These are the activations of a small neural network, seen along a few directions. Each row is one input.
In each table, some parts of the input vary, and every possible input appears once, in random order.
A made-up example of a description, with smaller parts first: one of 8 places around a ring, together with either a single point or one of 11 places around a ring or (one of 3 separate values, together with one of 4 places along a line).
Shared parts are said once, and a part with two or three values counts as separate values.
(in the rows, 128 means zero)

Other details of the inputs shift rows strongly along two fixed directions, in all tables alike. That doesn't count.

Table:
r1: [102  89  89 135 131 165  85 153  85 109  96 102 107 176 130]
r2: [106 121  34 122 117  92  86 152 136  81 152  90 161 187  69]
r3: [122  87  83 130 133 152  92 162  92 108  84 111 120 172 134]
r4: [126 159  77 118 108  75 119 122 179 104 177 112 178 142  75]
r5: [114  64  92 130 166 139  86 174 105 113  99 121  81 164 116]
r6: [137 164  84 128 117  69 134 122 175 105 171 125 179 143  86]
r7: [132 128 179 134 156 122 147 121 131 153 137 155  92  89 134]
r8: [127  82  84 120 128 153  90 160  84  99  82 109 118 170 128]
r9: [120 145 175 142 121 154 153 105 107 142 129 133 114 103 151]
r10: [147 118 203 117 122 186 157 113  86 161  81 150  99  83 197]
r11: [120 136 152 133 122 146 134 120 132 139 126 128 128 116 145]
r12: [156 179 163 125 115 100 175  94 171 146 161 152 161  89 138]
r13: [142 109 191 130 130 191 146 128  85 163  73 146  97 105 199]
r14: [135 175 166 135 115 112 164  92 163 142 167 139 149  94 130]
r15: [133 165 147 121 139  66 153 102 190 155 186 147 137  87  88]
Each input here is: one of 3 separate values, together with either a single point or one of 4 places along a line.
Question: The inputs of r12 and r10 match in every part but the choice among 3 separate values. If r9 is changed in the same way as r12 into r10, which row does it become?
Answer: r2
Question: Which other rows does r5 become when the choice among 3 separate values takes its other values? List them by row number.
Answer: r7, r15
Question: Which other rows agree with r3 in the choice among 3 separate values? List them by row number.
Answer: r1, r5, r11, r13

Table:
r16: [151 161 111  85  95  82 134 136 194 135 157 127 183 106 105]
r17: [ 81 146  61 159 156  75 101 143 158  95 179 108 129 180  58]
r18: [121  88  74  92 150  94  98 159 140 140 111 127 126 143  90]
r19: [146 162 181 129 161 109 174 121 195 185 146 167 126  98 142]
r20: [ 96 195 176 117 128  86 160  66 164 163 200 135 121  71  83]
r21: [146  64  86 117 150 106  84 154  98  90 119 128  95 133  85]
r22: [112 147 227 128  91 173 170  70  92 151 136 121 106  55 178]
r23: [151  43 170 159 179 193 113 166  55 113  75 163  42 131 173]
r24: [150 102  73 136 125 117  94 180 162 104 106 115 158 178 136]
r25: [103 163 215 102  98 181 164  85 116 211 116 124 128  70 186]
r26: [ 92 122  75 144 123 149  95 164 138 125 110  91 158 193 124]
r27: [173 198 118 144 109  80 178  88 155 102 165 155 198 129 122]
r28: [164 127  64 105 102 114 115 121  80  80 102 123 149 155 119]
r29: [105  74 161 176 124 232 111 140  44  99  71 108  74 149 192]
Question: Describe the family of inputs behind these rows.
Answer: one of 2 separate values, together with either a single point or one of 6 places around a ring
Question: Start at r20 and move only the place on the ring of 6, one step at a time. The first step leads to r21. Which rows follow, in order?
Answer: r18, r16, r25, r22
Question: Which other rows does r25 become when the choice among 2 separate values takes its other values? List them by row number.
Answer: r26

Table:
r30: [140 109 115 130 113 160 119 117  70  98  99 120 124 148 148]
r31: [110  76 100 121 168 127  98 152 114 140 111 123  79 149 102]
r32: [133 110 181 118 146 160 137 137  91 152  88 153  78  95 158]
r33: [131 174 183 117 135  81 173  86 210 175 206 147 137  67  99]
r34: [129 148  70 117  98 111 116 144 162 112 120 103 191 168 119]
r35: [112  52  25 137 169 104  46 186 109  88 107 104 106 208  78]
r36: [137  94 192 144 154 174 141 133 101 146 102 151  75 103 173]
r37: [140 113  82 150 146  94 115 157 160  86 151 131 140 161  97]
r38: [139 112 114 128 109 151 123 125  81  98  98 118 125 136 144]
r39: [111  83  96  97 149 124  93 160 114 131 110 119  89 139  97]
r40: [ 76 220 170 136  86 109 164  78 194 160 208 103 178  97 107]
r41: [131 107 183 140 165 160 143 130  92 161  91 157  68 106 162]
r42: [145 131  71 123 103  94 113 131 132  74 148 113 169 147  89]
r43: [133 146  69 113 103 120 118 134 151 119 134 108 190 178 126]
r44: [134 189 188 113 125  73 169  86 196 171 185 156 146  55 108]
r45: [149 211 168 116  84  94 185  87 210 160 166 140 209  82 133]
r46: [ 73 143 189 162 120 200 138  94  53 137 119 106  75 105 163]
r47: [135 112 179 155 164 159 148 136  92 150  90 160  73 109 174]
r48: [146 118 163 127 113 182 148  98  58 129 103 139 110 115 182]
r49: [134 131  74 126 139  81 109 163 149  95 138 131 139 152  90]
r50: [126 100  90 137 146  94  96 147 162 108 159 119 134 151  90]
r51: [150 113 173 118 107 177 136 126  85 140  82 138 115  92 183]
r52: [129 152  70 119 101 115 117 136 158 118 127 105 195 179 119]
Question: Describe the family of inputs behind these rows.
Answer: either one of 2 separate values or one of 9 places along a line or (one of 3 separate values, together with one of 4 places along a line)
Question: Which other rows does r41 become when the choice among 3 separate values takes its other values? List them by row number.
Answer: r32, r36

Table:
r53: [113 187 129 118  98  97 146 105 186 138 179 120 184 119 103]
r54: [134 140  68 136 131  71 115 135 170  93 175 124 163 160  79]
r55: [118  98 195 129 134 194 135 119  65 150  88 136  70  91 176]
r56: [141 149 169 117 139 102 154 113 155 152 153 157 114  74 123]
r57: [129  65  96 123 149 152  88 180 104 119  74 123 101 164 136]
r58: [118 103 106 143 132 143 105 139  96 109 109 113 115 154 131]
r59: [121 196 175 141 109 116 178  80 154 146 173 133 152  89 128]
r60: [136 160 133 137 132  91 151 109 163 129 166 136 149 121 112]
r61: [114 142 230 131 118 191 167  88  84 171 114 142  85  62 186]
r62: [122  64  10 125 146 104  57 182 115  68 125  97 126 205  70]
r63: [134  77  90 138 152 133  92 169 101  97 101 130 100 162 120]
r64: [120  72  97 124 147 149  92 158  83 109  92 119  91 160 127]
r65: [111  82  95 128 130 163  87 158  91 121  76 103 109 168 142]
r66: [125  97 109 125 138 148 107 154 116 130 101 122 121 155 139]
r67: [139 148 171 120 144 105 157 109 151 157 149 153 115  86 119]
r68: [103 104  66 130 126 128  89 147 104  96 125  96 128 172  94]
r69: [112 175  56 120 105  74 119 126 194 111 184  98 196 168  66]
r70: [112 101 109 125 135 139 101 138  94 117 111 115 106 146 119]
r71: [166 106 166 119 114 192 139 130  64 134  54 146 116 113 208]
r72: [178 157 110 110  94 103 154 114 149 112 130 142 182 121 137]
r73: [128 176 104 137 114  66 139 104 184 109 193 122 173 126  84]
r74: [118 103 153 127 127 172 118 137 100 142  90 120 110 129 161]
r75: [120 195 180 138 104 123 176  80 155 143 170 137 144  85 136]
r76: [139 154 140 123 136  95 147 126 184 154 145 141 144 115 115]
r77: [133 155 145 120 125 109 150 118 170 152 153 138 157 111 126]
r78: [144 123 226 144 150 167 165 112  97 170  97 165  75  74 191]
Question: Describe the family of inputs behind these rows.
Answer: one of 2 separate values, together with either a single point or (one of 3 separate values, together with one of 4 places along a line)
Question: Which other rows does r67 become when the choice among 2 separate values takes its other values? List them by row number.
Answer: r56
